A small network was shown many inputs. Here are its activations along a few directions, one row for each input.
In each table, some parts of the input vary, and every possible input appears once, in random order.
A made-up example of a description, with smaller parts first: one of 3 separate values, together with either a single point or one of 11 places along a line or (one of 5 places around a ring, together with one of 6 places along a line).
Shared parts are said once, and a part with two or three values counts as separate values.

Other details of the inputs vary at random and push rows far along two fixed directions, the same in every table; ignore that.

Table:
row 1: [ 0.38 -1.23  0.83 -0.05 -1.17  0.32  0.02 -0.05 -0.50 -1.40 -0.19]
row 2: [ 0.39 -0.96  1.23 -0.03 -1.17  0.47 -0.07 -0.28 -0.15 -1.64 -0.52]
row 3: [-0.14  2.54 -1.45  1.90  0.56 -0.84  1.04  0.04  2.04  2.58 -1.00]
row 4: [ 1.23 -1.02  0.26 -0.53  0.87  0.58  0.37  0.13 -0.02 -1.18 -0.20]
row 5: [ 1.25 -0.98  0.08 -0.81  0.63  0.79  0.23 -0.70 -0.93 -0.54 -0.56]
row 6: [ 0.26 -1.18  0.94  0.43 -0.61  0.67 -0.43 -0.44 -0.87 -1.34 -0.52]
row 7: [ 0.56 -1.02  0.63 -1.04 -1.01  1.05 -0.71 -0.08 -0.16 -0.49  0.17]
row 8: [ 0.20  2.19 -1.42  2.43  1.49 -1.16  0.80  0.95  0.78  2.62 -0.47]
row 9: [ 1.26 -0.76  0.57 -0.80  0.58  0.99  0.53  0.16  0.19 -1.67 -0.48]
row 10: [ 0.04 -0.94  1.04 -0.26 -1.03  0.19 -0.23  0.05 -0.16 -1.45 -1.06]
row 11: [ 1.42 -1.03  0.13 -0.62  0.48  0.94  0.59  0.31 -0.09 -1.32 -0.42]
row 12: [-0.77  1.72 -0.90  3.05 -0.40 -1.77 -0.04  0.71  1.40  2.57 -1.44]
row 13: [ 0.69 -0.97  0.78 -0.81 -0.48  0.92 -1.06 -0.27 -0.99 -0.22  0.12]
row 14: [ 1.22 -1.05 -0.06 -1.02  0.09  0.98  0.57 -0.57 -0.10 -0.87 -0.65]
row 15: [-5.24  0.10  0.05 -6.07  1.11 -1.97  0.87  0.62 -1.83 -2.20  7.54]
row 16: [ 1.19 -0.97  0.28 -0.23  1.08  1.20  0.16 -0.02 -0.49 -1.26 -0.59]
row 17: [ 0.47 -1.39  1.01  0.15 -0.89  0.19 -0.30 -0.32 -0.42 -1.35 -0.28]
row 18: [ 1.05 -0.69 -0.01 -1.12  0.07  0.82 -0.63 -0.70 -1.04 -0.61 -0.07]
row 19: [-0.85  1.89 -1.09  2.89 -0.68 -1.64  0.29  0.97  1.34  2.53 -1.37]
row 20: [-0.77  1.92 -0.89  3.04 -0.10 -1.80 -0.02  0.85  0.46  2.79 -1.33]
row 21: [-0.08 -1.29  0.84  0.05 -0.47  0.44 -0.61 -0.10 -0.94 -1.26 -1.03]
row 22: [-6.86  2.81 -0.73 -2.93  1.34 -3.91  0.67  1.64 -0.05  1.81  7.71]
row 23: [ 0.63 -1.21  0.99  0.28 -0.63  0.26 -0.36 -0.24 -1.30 -1.08 -0.40]
row 24: [ 0.17  1.97 -1.67  2.10  0.81 -1.00  0.77 -0.08  1.75  2.81 -0.95]
row 25: [ 0.32 -0.64  1.02 -1.21 -0.95  1.06 -0.75 -0.24  0.13 -0.78  0.19]
row 26: [-0.76  2.20 -1.00  2.34 -0.02 -0.47 -0.62  0.31  1.25  3.22 -0.33]
row 27: [ 0.93 -0.37  0.22 -1.26 -0.45  1.07 -0.36 -0.75  0.17 -1.12 -0.36]
row 28: [ 1.12 -0.91 -0.01 -1.11 -0.17  0.79 -0.61 -0.83 -0.09 -0.88 -0.17]
row 29: [-0.27  2.29 -1.71  1.94  0.46 -0.47 -0.25 -0.18  1.15  2.59 -0.56]
row 30: [ 0.97 -1.00  0.08 -0.67  0.66  1.29  0.14 -0.91 -0.52 -0.86 -0.77]
Description of these inputs: one of 5 places along a line, together with either one of 2 separate values or one of 4 places along a line.
Question: Changing only the place on the line of 5 turns row 17 into row 1. The same change can be made to row 12. Which row results?
Answer: row 19
Question: Which other rows agree with row 3 in the place on the line of 5? List them by row number.
Answer: row 2, row 9, row 10, row 25, row 27
Question: Which other rows does row 16 become when the place on the line of 4 takes its other values? List them by row number.
Answer: row 26, row 29, row 30
Question: Which other rows does row 6 become when the choice among 2 separate values takes its other values? List them by row number.
Answer: row 21

Table:
row 31: [-5.16 -1.60  0.33 -1.62  1.17 -2.53  1.29  0.01 -2.69 -2.71  2.08]
row 32: [-0.62  1.68 -1.87  3.02  3.33 -2.46  1.79  2.12  1.09  4.15  0.55]
row 33: [-1.77  2.56 -1.04  3.57  3.90 -1.61  1.14  1.53  1.14  3.53  0.24]
row 34: [-3.17  2.22  0.31  4.77 -0.50 -2.42  0.28  3.89  1.82  2.43  0.15]
row 35: [ 5.64  1.49 -2.52  3.56 -0.12  1.88 -0.59 -0.58  1.75  1.04 -5.07]
row 36: [-2.81 -0.29  2.07 -2.32 -0.55 -2.43  0.75  1.08 -1.97 -1.83  4.02]
row 37: [-2.96  3.05 -0.31  2.77 -1.80 -1.01 -2.08  2.29  2.62  4.16  0.84]
row 38: [-0.44  4.49 -2.70  2.11  1.89 -1.81  2.23  1.49  1.04  2.73  0.18]
row 39: [ 2.75 -3.06  2.60 -1.83 -3.20  2.26 -1.51 -1.18 -1.63 -2.26 -1.49]
row 40: [-1.61 -0.85 -0.05 -3.94  1.71  0.02  0.71 -0.20 -1.69  0.58  5.34]
row 41: [ 3.29  0.12  0.61  5.98 -3.11  1.72 -2.48  0.73  2.34  1.17 -4.07]
row 42: [-3.20 -0.45  0.52 -3.71  2.00 -1.41  3.67  1.06  1.97 -3.51  3.03]
row 43: [-1.00  3.84 -2.51  1.58  0.60 -1.89  2.22 -0.33  5.39  1.93  0.98]
row 44: [ 0.06  3.04 -3.61  0.15  1.06 -1.56  0.38  1.23  2.06  5.24  0.72]
row 45: [ 0.43  3.05 -2.85  2.04  1.69 -2.38  2.65  1.63  1.05  3.84  0.83]
row 46: [ 4.12  0.26  0.26  4.64 -1.85 -0.28 -0.03 -1.01  0.59  1.69 -6.19]
row 47: [ 3.64 -0.57  0.09  4.82 -1.11 -0.86  0.05  0.12  0.79  1.35 -7.06]
row 48: [-2.29  0.14 -0.60 -3.55  2.88 -1.32  2.15  2.17 -1.71 -2.75  3.00]
row 49: [ 1.40 -3.68  0.60 -0.34 -1.53  1.69 -1.51 -3.10 -2.10 -3.97 -2.24]
row 50: [ 4.05  0.47 -0.49  3.25  0.94  3.36 -2.55 -1.48  1.97  3.62 -4.82]
row 51: [-3.35 -1.10  1.92 -2.20  0.16 -3.01  0.79  2.20 -1.80 -2.19  3.21]
row 52: [-1.81  3.04 -0.74  3.87 -1.46 -2.57 -0.91  1.75  2.03  3.05  1.49]
row 53: [ 5.13  1.67 -2.14  2.63 -0.80  2.85 -0.10 -0.78  1.38  2.24 -5.34]
row 54: [ 2.38 -3.18  1.79 -2.97 -2.29  1.51 -2.40 -1.81 -1.34 -2.02 -2.58]
row 55: [-2.64  2.26  0.04  4.27 -0.38 -3.18  0.55  3.45  1.53  2.72 -0.06]
row 56: [-4.50 -1.44  0.46 -2.09  0.81 -2.83  1.51  0.61 -2.41 -2.63  2.15]
row 57: [ 3.08 -3.32  1.60 -1.35 -2.09  0.71 -1.56 -1.99 -1.63 -3.43 -1.82]
row 58: [-2.54  0.36  0.66 -3.78  1.15 -0.85  3.62 -0.11  1.85 -3.09  3.74]
row 59: [-3.18 -0.24  1.32 -4.18 -1.21 -1.58 -1.58  0.67 -0.97 -0.42  3.93]
row 60: [ 1.42 -3.52  0.99 -2.41 -2.18  2.29 -2.25 -2.36 -1.56 -2.51 -2.97]
row 61: [-1.78 -1.04 -0.19 -4.68  2.12 -0.14 -0.66  0.14 -1.02  0.77  4.88]
row 62: [-3.92 -0.63  0.60 -2.24  0.08 -2.22  1.46 -0.50 -2.60 -2.31  2.98]
row 63: [-2.89  3.15 -2.27  2.44 -1.22 -2.27  0.57 -0.82  0.66  4.06 -0.31]
row 64: [ 0.93 -3.46  0.93 -1.25 -2.21  2.69 -1.04 -3.31 -2.50 -2.76 -2.54]
row 65: [ 1.11 -3.71  1.56 -0.10 -1.14  1.67 -0.06 -2.54 -2.80 -3.98 -2.93]
row 66: [ 2.87 -1.54  1.28 -2.09  0.31  4.66 -1.10 -2.04 -1.67 -2.92 -1.67]
row 67: [-1.43  4.74 -1.49  3.07  2.76 -1.02  1.30  0.67  0.91  2.61  0.25]
row 68: [ 3.18 -3.26  2.26 -0.94 -2.52  1.23 -2.00 -0.92 -1.25 -3.48 -1.11]
row 69: [ 3.36  0.33  0.69  4.63 -3.71  1.99 -1.73  0.08  1.66  2.63 -4.68]
row 70: [-2.78  0.54  0.02 -5.01  0.11  0.07  2.61 -0.92  2.12 -1.88  4.28]
row 71: [-1.83  4.76 -2.22  1.26  2.16 -0.18 -1.02  0.24  1.90  3.98  0.14]
row 72: [-1.97  3.96 -1.61  3.21  3.56 -1.48  1.35  1.77  1.08  2.24 -0.60]
row 73: [-1.06 -0.31 -1.20 -4.85  0.81 -0.43  1.59  0.41 -1.55 -0.04  4.81]
row 74: [ 4.44 -4.29  0.35 -1.92  1.07  1.81  1.25  0.85 -1.62 -3.22 -2.34]
row 75: [-2.44  1.19 -0.15 -2.90  2.57  0.05 -0.28 -0.36 -1.34 -2.54  4.54]
row 76: [-2.87  0.33 -0.10 -5.67  0.51 -0.07  1.25 -0.62  2.81 -1.70  3.75]
row 77: [ 1.94 -3.37  2.81 -1.86 -3.08  2.86 -3.20  0.00 -0.56 -2.28 -1.49]
row 78: [ 4.29 -3.97  1.63 -1.11  1.20  2.67  0.36 -0.89 -1.99 -2.23 -0.87]
row 79: [ 4.62 -4.06  0.74 -1.38  0.78  2.75 -1.14 -1.48 -1.30 -2.28 -0.23]
row 80: [-2.64  3.03  0.45  4.71 -1.21 -1.87  0.25  2.79  1.68  2.79  0.93]
row 81: [-2.64  0.02  0.76 -3.38  2.23  0.90  0.04 -0.80 -1.64 -0.03  4.96]
row 82: [ 5.24 -3.51 -0.43 -2.32 -0.09  2.36 -0.27 -0.86 -1.14 -2.95 -0.76]
row 83: [ 2.83  0.36  0.92  5.13 -3.80  2.69 -1.99  0.51  1.97  2.40 -4.43]
row 84: [ 3.51 -3.16  1.58 -0.83  1.31  3.60 -1.84 -2.06 -1.24 -2.87 -0.51]
row 85: [-3.10 -0.20  0.88 -3.86 -1.21 -1.93  0.25 -0.76 -2.08 -0.62  3.64]
row 86: [-2.16  3.06  0.20  4.18 -1.08 -2.60  0.51  2.35  1.36  3.04  0.78]
row 87: [-2.38  2.94 -2.60  3.31 -0.52 -3.25  0.11 -0.65  1.01  2.84  0.05]
row 88: [ 3.21 -3.09  2.43 -0.58  1.74  3.55 -0.29 -1.46 -1.89 -2.82 -1.19]
row 89: [ 5.01  1.44 -2.29  1.91 -0.39  2.77 -1.46 -0.44  2.02  2.38 -5.90]
row 90: [-4.99 -0.71 -0.29 -3.63 -0.21 -1.15 -1.06 -1.49 -1.88 -0.99  2.80]
Question: What do these inputs look like to the network?
Answer: one of 5 places along a line, together with either a single point or one of 5 places around a ring or one of 6 places along a line
Question: Changing only the place on the line of 5 turns row 51 into row 68. The same change can be made to row 72. Which row results?
Answer: row 75
Question: Changing only the place on the line of 5 turns row 55 into row 86. The same change can be made to row 34. Which row results?
Answer: row 80
Question: A walk changes only the place on the line of 6. It starts at row 83 and steps to row 69. List the rest of the walk in order.
Answer: row 39, row 85, row 63, row 64
Question: Which other rows does row 84 become when the place on the ring of 5 takes its other values? List them by row number.
Answer: row 35, row 75, row 79, row 82
Question: A walk changes only the place on the line of 6. It starts at row 90 and steps to row 60. List the rest of the walk in order.
Answer: row 54, row 59, row 77, row 37

Table:
row 91: [-0.97  1.96 -0.19  1.00 -1.34 -0.68  0.04  1.14  2.04  2.79  0.46]
row 92: [ 1.59 -1.62 -0.65 -1.75  0.50  0.16  1.32  0.37  0.31 -1.09 -1.45]
row 93: [ 1.06 -1.45  1.08 -0.74 -1.36  1.39 -1.74  0.52  1.46 -0.52 -0.40]
row 94: [-1.03 -2.01  2.52  1.01 -0.32 -0.53 -0.59  1.44 -2.75 -2.13 -0.66]
row 95: [ 1.11 -1.19  1.26 -0.76 -1.16  1.21 -1.82 -0.23 -0.89  0.33 -0.25]
row 96: [ 1.04 -1.65  1.09 -0.54 -0.68  1.48 -2.50  0.02 -0.25  0.43 -0.16]
row 97: [ 0.52 -1.07  0.46 -0.15 -1.23  0.36 -0.08 -1.60  0.52 -2.04 -1.39]
row 98: [-2.77  1.15 -1.02  1.75  0.31 -1.17  0.24 -1.28  0.15  2.49 -0.04]
row 99: [ 2.02 -1.84 -0.74 -1.26  1.09  0.35  0.29 -0.19 -1.33 -0.14 -1.65]
row 100: [-0.12  2.01 -1.21  2.23  2.04 -0.30  0.67  0.29  0.30  2.21  1.86]
row 101: [ 1.22 -0.63 -0.58 -1.53  1.13  1.81 -0.41 -0.59 -1.24 -0.66 -1.73]
row 102: [-1.03  3.14 -0.84  1.05  1.78  0.25  0.87  0.64  2.24  1.26  0.45]
row 103: [ 0.14  2.13 -1.27  2.50  1.13 -0.05  1.60  0.72  2.13  1.56  1.11]
row 104: [-4.85 -1.19  1.22 -7.31  2.42 -3.19  2.89  1.23 -2.10 -3.68  9.35]
row 105: [-0.21 -1.39  1.00 -0.29 -0.87  0.55  0.25 -1.94  0.79 -1.50 -1.59]
row 106: [-1.05  2.36 -0.78  0.84 -1.60 -1.58  0.44  0.83  1.42  1.88  0.91]
row 107: [ 1.33 -0.48  0.02 -0.30 -2.18  0.34 -0.21 -0.69 -0.08 -1.98 -1.04]
row 108: [-0.80  2.09 -1.10  1.40 -1.10 -1.25 -0.54  0.35 -0.23  2.90  0.70]
row 109: [ 1.57 -0.80 -0.10  0.00 -1.46  0.43 -1.21 -1.27 -1.68 -1.22 -0.97]
row 110: [-1.42  1.96 -1.13  2.14  0.03 -1.57 -0.28 -1.21  0.18  2.13 -0.52]
row 111: [-0.61 -2.01  2.39  1.24 -1.10 -0.37  0.08  1.83 -0.92 -3.06 -1.25]
row 112: [ 1.66 -0.21  0.42 -0.14  1.70  2.65 -0.97 -0.75 -0.59 -0.99 -1.07]
row 113: [ 0.21  1.21 -1.22  1.17  1.85 -2.05  1.38  0.53 -0.12  2.60  1.40]
row 114: [ 1.38 -0.47 -0.65 -1.55  0.43  1.76  0.28 -0.15  0.64 -1.57 -2.09]
Question: Changing only one part turns row 105 into row 98. The same change can be made to row 107. Which row results?
Answer: row 109
Question: What do these inputs look like to the network?
Answer: one of 2 separate values, together with either a single point or one of 5 places around a ring or one of 6 places along a line
Question: Which other rows does row 102 become when the place on the ring of 5 takes its other values? List them by row number.
Answer: row 92, row 103, row 104, row 114
